A small network was shown many inputs. Here are its activations along a few directions, one row for each input.
Each table varies a few parts of the input and shows all the possible inputs, shuffled.
A made-up example of a description, with smaller parts first: one of 2 separate values, together with either a single point or one of 9 places along a line or (one of 5 places around a ring, together with one of 6 places along a line).
Shared parts are said once, and a part with two or three values counts as separate values.

Other details of the inputs vary at random and push rows far along two fixed directions, the same in every table; ignore that.
To show where, the next rows are all for the same input, with only those details redrawn:
[-17  25  15   7  33 -18  40 -46  15  -1  11  -7]
[-17 -31 -11 -15 -26  21 -42  53 -36 -68  27  72]
[-17 -11  -3 -12  -8   4  -2  10  -8 -37  22  38]
[-16 -32 -12 -17 -29  20 -40  53 -34 -67  28  73]
[ 52  11  41   0 -33  25 -46   0 -10  44  -2 -10]
[ 48  11  40  -2 -29  22 -41  -5  -6  42  -1 -14]
[-18  14   8  -2  19 -13  38 -35  15  -9  15   4]
[-24  18   5   0  27 -20  49 -42  19 -11  16   2]

A family of inputs:
x1: [  0  62  19   3  -7  28 -20  48  42  97 -74 -17]
x2: [ 35 -14  14  -3  -5  -4 -13   1 -20  61 -16 -45]
x3: [ -2 -19 -40 -10  -5  20  -7  40 -26 -28  40  24]
x4: [ 41  15  17  11 -50  11 -55  -8   3  22 -27 -44]
x5: [ 59   3  -5  -2 -22 -11 -49  14   3  41 -14 -42]
x6: [-33  10  18  38  49   9  60  47  70   7 -27   1]
x7: [-51   2   1  14  15 -18  64 -52   0 -10 -13 -29]
x8: [ 43 -23  22   3 -17   9 -34  -6 -23  58 -32 -19]
x9: [  9 -16 -57 -11  -4   5 -20  41 -14 -51   5   9]
x10: [ 37  -2  42  -4 -16  15 -15 -17 -16  44 -38 -32]
x11: [-48  19  -1  16  12 -15  48 -49  16 -14  25 -14]
x12: [-16   6  -5   9  35 -26  36 -48  21  18  19  -4]
x13: [-26  23   6   4  33 -24  56 -49  21  -9  14  -1]
x14: [-24   7 -20   1  36 -36  48 -24  15   8  37 -13]
x15: [ -5 -24 -37  -8   1 -18 -23  10   5 -40  -6  25]
x16: [ -2 -10 -18 -10  -9  -5 -34  24  -8 -65 -13  29]
x17: [ -8 -39 -38 -13   0  18   2  41 -44 -30   3  12]
Question: What is each input in this table made of?
Answer: either one of 2 separate values or (one of 3 separate values, together with one of 5 places along a line)
Question: Change only the place on the line of 5 in x14. List by row number the other rows that result.
Answer: x3, x11, x12, x13

A family of inputs:
x18: [-85  51   6  14  73 -56 122 -86  55 -41  25   7]
x19: [ 27  11  20  -4  -8  24 -16  22   1  55 -16  -6]
x20: [ 26  16   6  -5  -8  11 -27  13   4  31 -34 -13]
x21: [ -7 -50 -37 -20 -13   1 -23  17 -51 -91  53  52]
x22: [-33 -39 -38 -16 -10 -17  -9 -16 -46 -67  39  32]
x23: [ 25   8  16  13  -9  15 -30  24  13  41 -10 -13]
x24: [ 22   5  14   5 -11  11 -21  17   0  28 -41 -24]
x25: [-25 -42 -37 -30  -9 -21  -6   3 -43 -84  52  40]
x26: [ 28  50  30  24  32 -22  38 -60  66  83 -30 -80]
x27: [ 20   9  51   4 -32  33 -26 -13   1  32  -7   2]
x28: [ 25  22   9   3 -13  24 -28  23   5  45 -12 -14]
x29: [ 25   8  12   8 -21  17 -20  24  10  30 -27 -27]
x30: [ 26  -3  26   6  -4  15 -18  23   9  49 -13  -5]
x31: [-73  46 -35   8  82 -53 123 -66  66 -20  -2 -23]
x32: [ -7 -52 -36 -15 -16   1 -19  12 -53 -95  47  54]
x33: [ 21  11  18  13 -15  24 -21  27   1  42 -19 -25]
x34: [ 22  -1  28   6 -10  24 -10  27  -3  50 -22 -17]
x35: [-19   2 -11   4  26 -20  16  -1  22 -13 -21   3]
x36: [-17 -49 -42 -18 -33 -10 -27  12 -57 -76  40  55]
Question: What is each input in this table made of?
Answer: either one of 2 separate values or one of 5 places along a line or (one of 3 separate values, together with one of 4 places along a line)

A family of inputs:
x37: [-74  15 -25   4   8 -19  46 -29   2 -81  19  41]
x38: [ 36 -21  40 -14 -34  36 -47  39 -42  35  26  28]
x39: [-48 -35 -46  -3  37 -40  42 -28   5 -90   3  34]
x40: [ 27 -24  29   0 -45  28 -38  24 -22 -29  -1   5]
x41: [  1  30  44  20  15  -3  49 -85   6  68  -9 -71]
x42: [ 29  54 -11   5  27 -26  21 -76  36  60   6 -78]
x43: [ 10  19   2  -3 -34  38 -62  93  10  18 -42  30]
x44: [ 48 -21  40   3 -30  26 -47  36 -11   2  22  31]
x45: [ 41 -30 -22 -16 -27  20 -55  44 -55  17  22 -16]
x46: [ -4 -11 -10   3  -8  47 -21  78  -2  35 -40  20]
x47: [ -48  -35  -72   -4   47  -42   53    5    2 -104   41   20]
x48: [  5  41  26  45  44 -10  44 -16  74  71 -59 -58]
x49: [ 19  62  58   0  11 -24  42 -72  52  72  18 -43]
x50: [-68  -1 -53 -23  29 -47  35 -26  -4 -92   7  50]
x51: [ 27 -42  -1 -17 -40  16 -62  14 -50  18 -13   7]
Question: The inputs of x46 and x48 match in every part but one. If x41 is changed in the same way as x46 into x48, which row does it become?
Answer: x40
Question: What is each input in this table made of?
Answer: one of 3 separate values, together with either a single point or one of 4 places along a line
Question: List by row number the other rows that have the choice among 3 separate values in common with x37.
Answer: x42, x43, x49, x50
Question: Change only the place on the line of 4 in x47. List by row number the other rows that result.
Answer: x39, x40, x44

A family of inputs:
x52: [ 93   6  38  12 -21  23 -39 -12  -6  88   1 -72]
x53: [ -1 -59   6 -11 -48  32 -73  80 -39 -80  11  90]
x54: [-53  32 -14   1  57 -46  76 -60  48 -34  28  15]
x55: [-76 -11 -53   1  68 -61  96 -60  15 -62 -13  -9]
x56: [  3  54  30  28  32  24  24  54  76 109 -81 -43]
x57: [ 55  25  63   5 -34  34 -23 -31 -16 103   0 -48]
x58: [ 83  15  50  22 -24  17 -40 -23  14  70 -35 -74]
x59: [-30 -28   9  -9 -46  30 -37  43 -38 -59   0  64]
x60: [ 50  68  57   5 -27  13 -20 -58  21 104 -18 -62]
x61: [-70   1 -14   5  77 -47 114 -60  27 -43  48  19]
x62: [ 13 -39 -45 -16 -53  24 -89  93 -38 -81  26  66]
x63: [  8 -78 -53 -32 -47  26 -73  90 -84 -59  23  60]
x64: [-73  13 -73 -11  66 -69  85 -57  22 -55  10  -7]
Question: What is each input in this table made of?
Answer: either a single point or (one of 3 separate values, together with one of 4 places along a line)
Question: Change only the place on the line of 4 in x52. List by row number the other rows that result.
Answer: x57, x61, x63
Question: A walk changes only the place on the line of 4. It starts at x60 and steps to x54. List the rest of the walk in order.
Answer: x62, x64
